These are the activations of a small neural network, seen along a few directions. Each row is one input.
In each table, some parts of the input vary, and every possible input appears once, in random order.
A made-up example of a description, with smaller parts first: one of 2 separate values, together with either a single point or one of 9 places along a line or (one of 5 places around a ring, together with one of 6 places along a line).
Shared parts are said once, and a part with two or three values counts as separate values.

Other details of the inputs shift rows strongly along two fixed directions, in all tables alike. That doesn't count.

A family of inputs:
R1: .05; -.06; .18; -.14; .13; -.05; .28; -.24; -.25; -.04; .21
R2: .18; .37; -.14; .22; .32; -.27; .19; -.05; -.38; .13; -.71
R3: .04; .03; .03; .04; .17; -.13; .24; -.18; -.34; -.01; -.15
R4: -.02; .03; -.05; .00; -.16; .07; -.19; .26; .20; .07; -.13
R5: .05; .04; .09; -.08; -.05; .03; .00; -.06; -.01; .04; .06
R6: .24; .23; -.15; .21; -.17; -.07; -.40; .04; .26; .26; -.19
R7: -.03; .06; -.06; .07; -.17; .03; -.23; .08; .37; -.03; -.03
R8: -.12; -.11; .10; -.10; -.02; .09; .10; .02; .03; -.07; .26
R9: .08; .03; -.12; .12; -.21; .01; -.34; .07; .30; .11; .11
R10: -.15; .04; -.01; .01; -.12; .15; -.13; .27; .25; -.01; .01
R11: -.01; .06; -.19; .17; -.09; .02; -.25; .22; .23; .10; -.31
R12: -.10; -.07; -.02; -.05; .07; -.01; .04; -.03; .08; -.12; .12
R13: -.03; .17; -.06; .08; -.08; .10; -.15; .25; .22; .07; -.20
R14: -.06; .06; -.02; .01; -.15; .13; -.14; .19; .30; .02; .01
R15: -.08; -.05; -.03; .01; .08; .02; .00; -.02; -.02; -.06; .04
R16: -.09; -.13; .02; -.07; .01; -.01; .06; -.08; .10; -.15; .23
R17: -.09; -.05; -.01; .00; .05; .02; .02; -.02; -.02; -.06; .03
R18: .19; .34; -.14; .26; .26; -.22; .16; -.03; -.47; .19; -.75
R19: .16; .37; -.11; .19; .06; -.08; -.01; .21; -.24; .19; -.69
R20: -.15; -.10; .02; .00; .01; .00; .08; .00; .04; -.11; .12
R21: .07; -.11; .12; -.08; .13; -.09; .22; -.34; -.27; -.08; .16
R22: -.02; -.18; .06; -.17; -.02; .07; .02; .02; .01; -.08; .24
R23: .01; -.06; -.06; .09; -.22; .04; -.27; .08; .33; .05; -.04
R24: .08; -.10; .10; -.14; .09; -.09; .27; -.15; -.31; .01; .08
R25: -.01; -.12; .04; -.05; .18; -.06; .25; -.20; -.32; -.07; .07
R26: .02; .00; .00; -.04; -.24; .06; -.24; .14; .29; .10; .01
R27: -.08; -.25; -.01; -.08; .00; .02; .03; -.07; .05; -.09; .23
R28: .11; -.12; -.02; -.02; -.01; -.01; -.13; -.15; .03; -.06; .39
R29: -.06; -.08; .05; -.01; -.02; -.02; .03; -.09; .07; -.09; .13
R30: .14; -.03; .16; -.17; .15; -.05; .24; -.31; -.20; -.04; .23
R31: -.09; -.06; .06; -.07; .05; .09; .05; .06; .00; -.08; .16
R32: -.09; .04; .00; -.01; -.19; .14; -.17; .21; .24; .03; .02
R33: -.03; -.02; .04; -.08; -.02; .06; .05; .07; -.07; -.02; .04
R34: -.06; -.09; .04; -.05; .27; -.10; .26; -.19; -.27; -.12; .11
R35: -.01; -.09; .14; -.18; .16; .01; .27; -.16; -.30; -.09; .21
R36: .00; .10; -.09; .17; -.20; .03; -.25; .13; .23; .09; -.24
R37: -.12; -.03; -.09; .10; -.20; .10; -.20; .18; .26; .01; -.06
R38: -.02; .03; .01; -.04; -.25; .11; -.21; .15; .26; .07; .03
R39: .12; -.06; -.04; .01; -.02; -.04; -.11; -.12; .02; .02; .26
R40: .03; .08; .01; -.01; .09; .04; .02; .05; -.01; -.01; -.05
R41: -.20; -.16; .03; -.06; .05; .03; .07; -.01; .05; -.14; .24
R42: .21; .39; -.05; .17; .13; -.18; .20; .05; -.46; .23; -.70
R43: .01; -.10; .14; -.18; .19; .02; .24; -.17; -.30; -.11; .23
R44: -.06; -.25; .01; -.06; -.05; .01; .04; -.08; .05; -.07; .23
Description of these inputs: one of 4 places along a line, together with either a single point or (one of 2 separate values, together with one of 5 places along a line).
The inputs of R31 and R8 match in every part but the place on the line of 4. If R40 is changed in the same way as R31 into R8, which row does it become?
Answer: R14
Which other rows agree with R29 in the place on the line of 4? List them by row number.
Answer: R1, R5, R6, R7, R21, R23, R26, R30, R36, R38
Change only the place on the line of 4 in R26. List by row number the other rows that result.
Answer: R4, R22, R24
Which other rows agree with R39 in the place on the line of 4? List them by row number.
Answer: R4, R10, R12, R13, R17, R25, R27, R33, R35, R41

A family of inputs:
R45: -.07; -.22; .23; -.31; .29; .02; .42; -.30; -.30; -.24; .55
R46: .13; .00; -.04; .02; -.02; -.02; -.10; -.03; -.05; .08; .05
R47: .09; -.09; .04; -.03; -.04; -.05; .01; -.17; -.05; .02; .10
R48: -.21; -.14; .03; -.09; -.32; .24; -.26; .27; .46; -.05; .21
R49: .01; -.06; .08; -.12; .02; .01; .15; -.02; -.18; .00; .03
R50: .07; .19; -.10; .18; -.18; -.03; -.26; .13; .25; .14; -.28
R51: -.09; -.40; .04; -.10; .30; -.16; .35; -.43; -.32; -.26; .45
R52: -.11; -.06; -.05; .02; -.25; .16; -.37; .14; .55; -.04; .28
R53: .07; .17; -.07; .10; .03; -.03; -.14; .02; .15; .04; -.07
R54: -.31; -.15; -.11; .05; -.08; .13; -.14; .23; .30; -.15; .01
R55: .08; .29; -.09; .14; -.04; .01; -.10; .28; -.08; .19; -.50
R56: -.03; .05; .08; -.06; .10; .02; .16; -.02; -.13; -.05; .00
R57: .24; .45; .00; .19; .25; -.25; .33; -.04; -.58; .22; -.83
R58: .13; -.03; -.02; .00; -.06; -.05; -.07; -.07; -.01; .08; .01
Describe the family of inputs behind these rows.
Answer: one of 2 separate values, together with either a single point or one of 6 places along a line
The inputs of R58 and R49 match in every part but the choice among 2 separate values. If R51 is changed in the same way as R58 into R49, which row does it become?
Answer: R54

A family of inputs:
R59: .35; .44; -.26; .33; -.52; .04; -.77; .48; .51; .50; -.52
R60: -.01; .04; .25; -.20; .33; -.06; .63; -.18; -.71; -.08; -.09
R61: -.01; -.30; .07; -.10; .03; .00; -.05; -.46; .07; -.18; .66
R62: .50; .38; -.07; .22; .17; -.33; .03; -.37; -.29; .26; -.54
R63: .05; .59; -.01; .20; .29; -.09; .20; .19; -.17; .10; -.68
R64: -.32; -.29; -.06; -.06; -.10; .12; -.21; .08; .61; -.25; .48
R65: .15; .17; -.04; .20; .27; -.33; .44; -.16; -.69; .09; -.74
R66: -.29; -.19; .24; -.30; -.03; .22; .20; .02; .11; -.26; .58
R67: .00; -.05; .01; .03; .22; -.23; .36; -.25; -.38; -.05; -.13
R68: .31; .12; -.06; -.01; -.37; .04; -.53; .09; .47; .21; .07
R69: .10; .00; -.14; .24; -.39; .03; -.48; .08; .37; .20; .10
R70: -.26; -.39; .34; -.50; .20; .21; .54; -.10; -.40; -.28; .47
R71: -.21; .07; -.34; .19; -.03; .23; -.50; .55; .41; -.03; -.09
R72: -.34; -.56; .07; -.24; -.08; .15; .13; .03; .09; -.23; .42
Describe the family of inputs behind these rows.
Answer: either a single point or one of 5 places around a ring or (one of 2 separate values, together with one of 4 places along a line)
Change only the choice among 2 separate values in R67. List by row number the other rows that result.
Answer: R66
A walk changes only the place on the ring of 5. It starts at R61 and steps to R62. List the rest of the walk in order.
Answer: R68, R59, R69
